Each row has a name. Each question is about the rows just above it.

Columns, left to right: C P M Z H R L
[107 162 136 116  88 156 177] -> <87>
[139 172 104 141 167 107 116] -> <44>
[ 97 164 125  91 140  95 110] -> <189>
[ 98 110  88  87 172 159 119] -> <36>
[139 172 104  92 132  85 163] -> <142>
Which column holds [116 110] top down? -> L
[172 164 110 172] is in which column, read top down? -> P

Columns, left to right: E F A K W
[130 138 134 125 145] -> <98>
[140 147 144 142  96] -> <17>
[147 128 106 112 138] -> <189>
[139 137 154 129 141] -> <159>
[130 138 134 129 145] -> <197>
[160 132 134 131 132] -> <87>
[127 148  96 153 130] -> <142>
[134 150 122 146 120] -> <44>
[120 115 124 115 128] -> <2>
[134 115 129 105 129] -> <100>
[115 112 141 108 111] -> <180>
Which column holds [112 129 129] top down? -> K
Which column holds [128 129 111] top down? -> W
[134 144 106 154 134 134  96 122 124] is in which column, read top down? -> A
[154 134 134  96] is in which column, read top down? -> A

Columns, left to right: D V B Y N T U X G
[117 125 139 116 110 111 137 136 114]  <2>
[117 125 139 116 110 111 137 105 111]  <180>
[117 125 139 116 110 111 137 136 133]  <197>
[117 125 139 116 110 111 137 105 111] is in which row? -> <180>
[117 125 139 116 110 111 137 136 133] is in which row? -> <197>
Whose row is [117 125 139 116 110 111 137 136 114]? -> <2>

Columns, left to right: lozi Tol fep gat ser rosuf Sen Vofal
[105 139 134 122 121 138 124 163] = <98>
[116 138 134 122 121 137 128 142] = <197>
[117 138 134 122 121 138 125 140] = <189>
[139 138] is in which column, read top down? -> Tol
Whose row is [105 139 134 122 121 138 124 163]? -> <98>

Columns, left to right: rik mak reb Dar Rel kagim
[129 113  98 145 138 157] = <189>
[163 104 126 121 161 103] = <98>
[113  96 162 153 113 139] = <2>
[162  96 146 123 132 154] = <142>
[104  97 123 142 113 118] = <180>
[161 113 132] is in which column, read top down? -> Rel
Which column holds this, read top down? [139 154] -> kagim
[103 139 154] is in which column, read top down? -> kagim
Which column holds [157 103 139] top down? -> kagim

Columns, left to right: Sukor gove lur beref
[129 135 120 106] = <44>
[137 161 112 149] = <189>
[123 111 134 141] = <142>
[131 134 139 128] = <36>
[162  89 110 107] = <98>
[142 152 122 112] = <197>
[131 134 116 141] = <100>
[137 123 131 162] is in which column, read top down? -> Sukor
Which column holds [137 123 131] top down? -> Sukor
Which column holds [149 141 128 107] top down? -> beref
Which column holds [135 161 111] top down? -> gove
[139 110 122 116] is in which column, read top down? -> lur
Which column holds [135 161 111 134] top down? -> gove

Columns, left to right: Rivot zis duduf zeg Pive romal fofar
[159 142 142 154 115 108 151] -> <98>
[120 144 128 160 127 115 134] -> <36>
[171 148 106 117 157 104 125] -> <2>
[115 160 154 129 114 176  97] -> <142>
[115 119 174 120 154 109 104] -> <87>
Which column holds this, read top down? [142 128] -> duduf
Which column holds this, read top down? [106 154] -> duduf
Which column holds [ 97 104] top down? -> fofar
Which column holds [157 114 154] top down? -> Pive
Which column holds [148 160 119] top down? -> zis
Which column holds [128 106] top down? -> duduf

Columns, left to right: Beba tofoz toba Pibog nozo
[112 127 143 176 141] = <159>
[126 137 162 149 127] = <98>
[110 138 152 135 106] = <197>
[109 160 125 114  99] = <36>
[127 156 119 159  84] = <44>
[110 138 152 144 109] = <87>
[146 125 149 121 113] = <189>
[151 120 151 159 124] = <17>
Which column holds this, read top down? [106  99] -> nozo
[125 119 152] is in which column, read top down? -> toba
Which column holds this, read top down? [141 127 106  99] -> nozo
Which column holds [149 151] top down? -> toba
[127 110] is in which column, read top down? -> Beba

Columns, left to right: sizo Mada nada Gukif
[ 97 115 108 112] : <189>
[116 118 142 135] : <197>
[118 137 124 110] : <2>
[141 110 102 139] : <180>
[120 128 125  85] : <98>
Which column holds this, read top down? [115 118 137] -> Mada
[ 97 116 118] is in which column, read top down? -> sizo
Which column holds this, read top down? [108 142 124 102] -> nada
[142 124 102 125] is in which column, read top down? -> nada

Columns, left to right: vifu Gumim vog pozef Bofet fabu
[129  94 146 110 116  96] : <98>
[121 135 100  90 113 148] : <44>
[121 103 122  97 125 109] : <87>
[127  98 143 146 133 106] : <189>
[144 137 108 145 116 149] : <159>
[142  93 163 155 115 136] : <36>
[114 143 103 102 111 138] : <142>
[ 94 135 103  98 137  93] is in which column, read top down? -> Gumim
Which column holds [110  90  97] top down? -> pozef
Which column holds [127 144 142 114] top down? -> vifu
Which column holds [129 121 121 127 144] top down? -> vifu

